A small network was shown many inputs. Here are its activations along a few directions, one row for each input.
Each table varies a few parts of the input and shows all the possible inputs, shuffled.
Descriptions start from the smaller parts, as in this example, which fits no table here: one of 3 separate values, together with either a single point or one of 9 places around a ring or (one of 4 places along a line, together with one of 8 places around a ring).
Shared parts are said once, and a part with two or three values counts as separate values.
(in the rows, 128 means zero)

Other details of the inputs vary at random and push rows far along two fixed directions, the same in every table; ignore that.

Rows:
x1: [108 107  67 102 115 127  68 162 105 106  69]
x2: [144 130  93 100  94 156 150 147 150 127  63]
x3: [143 154 115  93 121 145 152 127 126 112  82]
x4: [110  93 130 113 137  97  82 163 120 121 176]
x5: [143 166 113 134 113 126 169 115 139 140 101]
x6: [103  98 130 156 133  74  77 131 106 121 222]
x7: [151 163 133 115  93 163 200 108 183 132  73]
x8: [150 126 201 147 144 123 162  81 143 159 154]
x9: [148  91  94 130 121 148  93 176  85 150  67]
x10: [135 149 155 168 147 100 164  91 155 129 190]
x11: [108  99 156 124 130  99 121 137 115 108 195]
x12: [121 109 133 139 129 112 115 130 144 117 173]
x13: [146 157 115 114 145 159 155 157 129 103  89]
x14: [110 110 128 133 132 130 127 138 149 107 121]
x15: [123 131 167 154 120 153 190  89 145 176 144]
x16: [120 133 156 132 138 112 146 127 124 111 169]
x17: [117 141 133 145 136 132 144 125 151 110 115]
x18: [131  84 157 163 136  99  97 102 101 152 185]
x19: [131  81  83 127 142 147  63 173  75 128  49]
x20: [109  83  99 116 110  86  63 132 103 121 177]
x21: [139 128  75 107 119 134  97 141 121 118  91]
x22: [118 138 120 143 101  97 114 122 107 136 159]
x23: [122 113 130 116 143 161 140 126  95 148 118]
x24: [135 107 134 140 141 149 131 110 129 160 126]
x25: [ 94 114  95 154 151  88  74 154  88 113 152]
x26: [127  89 130 148 120 122 104 143  90 161 132]
x27: [162 142 186 131 141 172 211  86 149 143  95]
x28: [166 194 133 103 131 161 183 106 176 130  66]
x29: [138 166 171 121 124 112 171  79 166 136 150]
x30: [137  90  53  96 133 153  77 198 123 106  75]
x31: [156 126 149 118 149 160 146 125 136 156  82]
x32: [123 126  85 142 134 113 108 174 102 128 125]
x33: [141  88 119 118 141 136  91 158  66 131  99]
x34: [113  99  57  93 115 137  72 169 108 105  52]
x35: [138 173 143 126 111 168 177  89 183 112  73]
x36: [124 103 140 121 145 143 127 128  90 145 127]
x37: [105  79 116 144 122 114  82 150  74 166 155]
x38: [117 125 182 162 140 141 171  69 150 154 136]
x39: [112 113 138 144 111 109 127 145 135 127 169]
x40: [105  86 118 143 138 125  87 120  92 163 173]
x41: [ 94 102 133 159 116  72  89 148  97 131 215]
x42: [129 121  52  99 102 135  82 184  94 125  63]
x43: [119 151 105 137 133 112 126 111 120 120 102]
x44: [139 158 139 153 120 137 173 131 156 129 129]
x45: [101  91 185 176 136  92 114  81 106 148 189]
x46: [130 108  79  73 122 127  76 171 114 121  88]
x47: [114 107 126 145 124 109  79 143 121 113 193]
x48: [128 141 180 128 132 129 185 110 160 111 161]
x49: [113 133 128 140 129 144 116 141 145 102 118]
x50: [130 158 118 142 141 153 151 134 155 107  82]
x51: [161 182 146  97 117 170 176 106 185 125  79]
x52: [123 138 159 133 143 103 132 126 144 126 175]
x53: [156 163 126 141 139 157 171 120 175 118 109]
x54: [ 81 118 136 161 118  56  68 100  85 121 210]
x55: [147 104 141 144 139 142 128 110 126 153 122]
x56: [102 104 133 144 104  74  58 108 100 123 228]
x57: [126 139 121 129 153 114 134 148 102 112 142]
x58: [157 169 135 130 110 189 196 141 191 120  72]
x59: [105  98  91 126 144 164  93 148  93 144  78]
x60: [119 117 135 114 138 113 105 154 136 120 153]
x61: [115 147 158 141 137  60 118  89 112 142 210]
x62: [136 173 199 154 145 110 186  84 177 132 192]
x63: [120 160 160 143 116 119 172  69 165 121 126]
x64: [116 143 171 151 130 132 179  96 182 112 140]
x65: [130 112  94  79 115 134 111 154 106 107  93]
x66: [130 126 105  86 116 134 120 146 111 108  96]
x67: [154 163 102 111 162 149 146 160 145 123  74]
x68: [140 121 105 117 113 158 151 170 156 122  86]
x69: [137 162 163 114 109 138 168  93 146 114 141]
x70: [144 163 135 126  89 155 169 113 164 130 103]
x71: [132 114  61  67 124 134  61 188 103 118  64]
x72: [138 116  72  96 113 141  94 149 128 115  82]
x73: [127 134 217 152 146 123 180  59 156 174 190]
x74: [148 165 105 104 135 136 157 125 114 118  83]
x75: [111 121 183 141 147 125 145  84 128 174 189]
x76: [119 132 103 109 125 104  89 143  75 113 141]
x77: [151 155 130 106 132 180 163 154 151  99  83]
x78: [106 115 123 157 128  49  77  98  87 135 228]
x79: [149 161 119 131 120 136 149  97 153 126 117]
x80: [138 144 136 113 135 147 123 154 153 116 123]
Description of these inputs: one of 5 separate values, together with either one of 4 places along a line or (one of 2 separate values, together with one of 6 places along a line).
- The inputs of x65 and x20 match in every part but the choice among 5 separate values. If x36 is changed in the same way as x65 into x20, which row does it become? => x24
- The inputs of x27 and x45 match in every part but the choice among 5 separate values. If x69 is changed in the same way as x27 into x45, which row does it become? => x35
- Change only the place on the line of 6 in x79. List by row number the other rows that result. => x20, x21, x56, x72, x78
- Start at x59 and move only the place on the line of 4, one step at a time. The first step leads to x38. Which rows follow, in order? => x45, x19
- Change only the choice among 5 separate values in x53. List by row number the other rows that result. => x13, x44, x50, x62

Rows:
x81: [120 150 203 152 127 103 167  75 174 127 216]
x82: [144 166 135 113 121 145 156 106 163 121 104]
x83: [146 145 106  99 131 169 137 153 160 113  73]
x84: [116 137 143 142 106  96 127 109 124 130 175]
x85: [ 74  76 141 151 132  81  51 124  52 158 196]
x86: [ 98 106 134 134 140  78  71 142  95 119 212]
x87: [150  82  78  90 145 166  78 195  77 129  55]
x88: [119 114  92 111 115 122  96 135 121 111 106]
x89: [147 176 153 133 132 141 189  80 175 117 110]
x90: [111  97 117 117 119 103  89 154 111 123 172]
x91: [124  99  39  77 130 152  49 216  96 104  58]
x92: [108  93 159 151 130  78  87 107  94 160 183]
x93: [132 141 115 111 112 124 122 130 129 129 127]
x94: [128  98  39  83 127 144  40 226  84 111  75]
x95: [ 98 105  91 138 126  72  44 158  63 113 169]
x96: [133 137 130 128 116 140 156 139 151 122 119]
x97: [143 135  79 109 135 156 117 187 119 113  68]
x98: [147 162 161 128 136 142 189 110 172 128 137]
x99: [142 110 143 155 143 149 148 115 138 157 127]
x100: [138 171 174 148 108 121 188  78 167 132 157]
x101: [118 113  96 131 126 120  77 174 107 106 125]
x102: [156 144 167 156 143 187 218  85 181 158  94]
x103: [129 128 129 150 134 163 147 105 121 161 102]
x104: [116 128  87 129 136  99  85 155  86 111 124]
x105: [159 175 115 106 118 182 198 104 193 113  32]
x106: [121 147 212 159 121  92 172  74 168 135 240]
x107: [135 149 114 120 122 137 126 120 143 112 100]
x108: [127 109 200 147 138 125 167  84 125 146 183]
x109: [150 179 150 118 132 146 188  90 173 123 106]
x110: [ 95  99 104 144 144  74  56 171  70 109 183]
x111: [144 172 130 129 132 132 179 114 143 125 106]
x112: [111 127 181 145 117  91 151  95 150 134 221]
x113: [155 153 101 111 125 176 150 167 155 115  56]
x114: [132 107  82 107 137 167 105 159 102 144  36]
x115: [121 106 172 149 142 120 140 107 133 154 155]
x116: [105 131 133 143 140  76 101 108 103 115 185]
x117: [153 117 144 116 130 138 130 118 110 145 106]
x118: [133 176 214 154 110 102 204  43 183 141 211]
x119: [123 117  85 125 138 126  84 182 102 106 106]
x120: [156 177 134 113 128 152 188 108 165 129  94]
x121: [116 161 203 157 131  68 179  55 142 140 242]
x122: [136  91 110 109 131 129  86 146  71 140 108]
x123: [121 103  24  98 116 131  28 212  68 104  55]
x124: [100  86 145 172 131  89  96  93  84 165 207]
x125: [118 144 219 173 112 101 209  55 193 125 212]
x126: [136 146 131 128 142 142 147 129 153 109 114]
x127: [ 94  86 168 159 131  67  87  95  87 161 212]
x128: [ 87 106 142 157 106  57  87 108  99 124 219]
x129: [143 127 148 116 143 187 164 129 127 139  78]
x130: [126  92  39  90 118 149  59 223  88 108  59]
x131: [111  85 100 109 132 135  61 160  46 139 111]
x132: [ 71  72 169 164 140  80  70 120  71 156 226]
x133: [135 162 159 138 104 129 195  86 170 133 136]
x134: [141 124  55  94 136 171  81 198 123  97  39]
x135: [143 162 139 129 152 148 176 118 166 108 104]
x136: [164 188 112  96 144 176 190 121 170 116  39]
x137: [147 158 141 135 123 161 183 122 180 113  91]
x138: [105 128 156 134 112  84 121  89 132 129 198]
x139: [168 177 119 101 148 180 198 143 174 119  55]
x140: [ 94  87 131 126 122  83  71 139 106 119 205]
x141: [116  81 190 151 136  78  98 107  87 149 228]
x142: [143 129 180 144 141 145 174 101 163 156 117]
x143: [151 156  96 111 144 163 157 169 140 114  60]
x144: [143 126  62  99 122 167 100 202 120 111  48]
x145: [130  83 107 146 144 127  78 157  94 155 132]
x146: [100  58  90 152 132  80  23 148  42 158 182]
x147: [ 93  98 116 126 107  64  62 134  80 132 211]
x148: [178 153 125 134 135 190 192 104 170 161  36]
x149: [132 122  83  93 110 135 106 154 119 124  92]
x150: [150 137 125 139 145 206 177 128 151 154  52]
x151: [109 146 202 156 146  79 163  76 149 127 240]
x152: [ 89  72 100 127 123  83  43 161  86 108 182]
x153: [144 140  48  96 126 154  95 191  98 114  40]
x154: [110 100  83 124 121 118  74 181 101 108 119]
x155: [160 165 112 105 106 178 196 122 177 123  41]
x156: [143 121 153 121 130 151 160 100 116 143 109]
x157: [144 161 150 111 113 150 192  83 187 125 103]
x158: [135 131 178 144 142 161 193  94 165 153 108]
x159: [151 177 143 136 115 152 185  98 177 117  88]
x160: [120 119  78 112 120 121  72 152 106 109 102]
x161: [100 119 146 136 115  73  88 102 111 127 212]
x162: [149 145  97 106 132 177 143 153 165 104  52]
x163: [ 99 107 132 145 105  79  98 113 109 120 184]
x164: [149 168 168 132 124 166 222  83 214 115 100]
- The inputs of x123 and x137 match in every part but one. If x116 is changed in the same way as x123 into x137, which row does it become? => x135
- The inputs of x105 and x164 match in every part but one. If x157 is changed in the same way as x105 into x164, which row does it become? => x140
- The inputs of x162 and x160 match in every part but one. If x102 is changed in the same way as x162 into x160, which row does it become? => x124
- What do these inputs look like to the network? => one of 2 separate values, together with either (one of 3 separate values, together with one of 4 places along a line) or (one of 5 places around a ring, together with one of 6 places along a line)
- Change only the choice among 3 separate values in x150. List by row number the other rows that result. => x129, x132
- Change only the place on the line of 4 in x115. List by row number the other rows that result. => x132, x142, x158
- Change only the choice among 3 separate values in x127. List by row number the other rows that result. => x122, x146
- Change only the place on the ring of 5 in x128. List by row number the other rows that result. => x105, x133, x138, x147
- Change only the choice among 2 separate values in x107. List by row number the other rows that result. => x134
- Start at x140 and move only the place on the ring of 5, one step at a time. The first step leads to x152. Which rows follow, in order? => x125, x130, x90

Rows:
x165: [149 123 106  93 132 173 141 157 114 120  67]
x166: [153 150 173 114 123 144 185 101 150 149 117]
x167: [168 168  84  97 122 143 144 153 163  90  69]
x168: [117 118 151 162 147 114 104 124 110 142 188]
x169: [127 103  84 118 110 138  90 152 108 142  83]
x170: [100 137  58  91 115 111  71 179 105  96 125]
x171: [ 82 139 136 147 110  65  93 125 116  97 207]
x172: [121 130 175 164 160 117 165 110 150 134 169]
x173: [119 119 119 147 136 106 101 129  87 152 142]
x174: [137 172 138 114 116 107 169  99 180 110 168]
x175: [142 120 111 122 121 175 122 150 150 128  83]
x176: [114 101 133 120 126  92  83 126  77 144 169]
x177: [125 133 163 165 138 123 173  98 126 141 171]
x178: [136 108 100  97 143 156  77 176  99 122  99]
x179: [133 141 169 122 135 131 160  68 138 135 127]
x180: [143 163  91 119 115 134 126 161 144  82  73]
x181: [153 151  95 123 149 174 155 115 136 136  31]
x182: [135 128 161 142 105 131 166  99 158 153 137]
x183: [135 143 155 140 117 153 181  61 176 139 100]
x184: [118 117 138 153 133  98 112 127  95 157 169]
x185: [128 118 159 141 132 144 169 116 181 126 125]
x186: [100  89 160 130 148  90  92 141 102 123 196]
x187: [108  73  83 124 111 125  65 175  81 125 127]
- What do these inputs look like to the network? => either one of 5 places around a ring or (one of 3 separate values, together with one of 6 places along a line)
- Which of the alternatives is x180? => one of 5 places around a ring
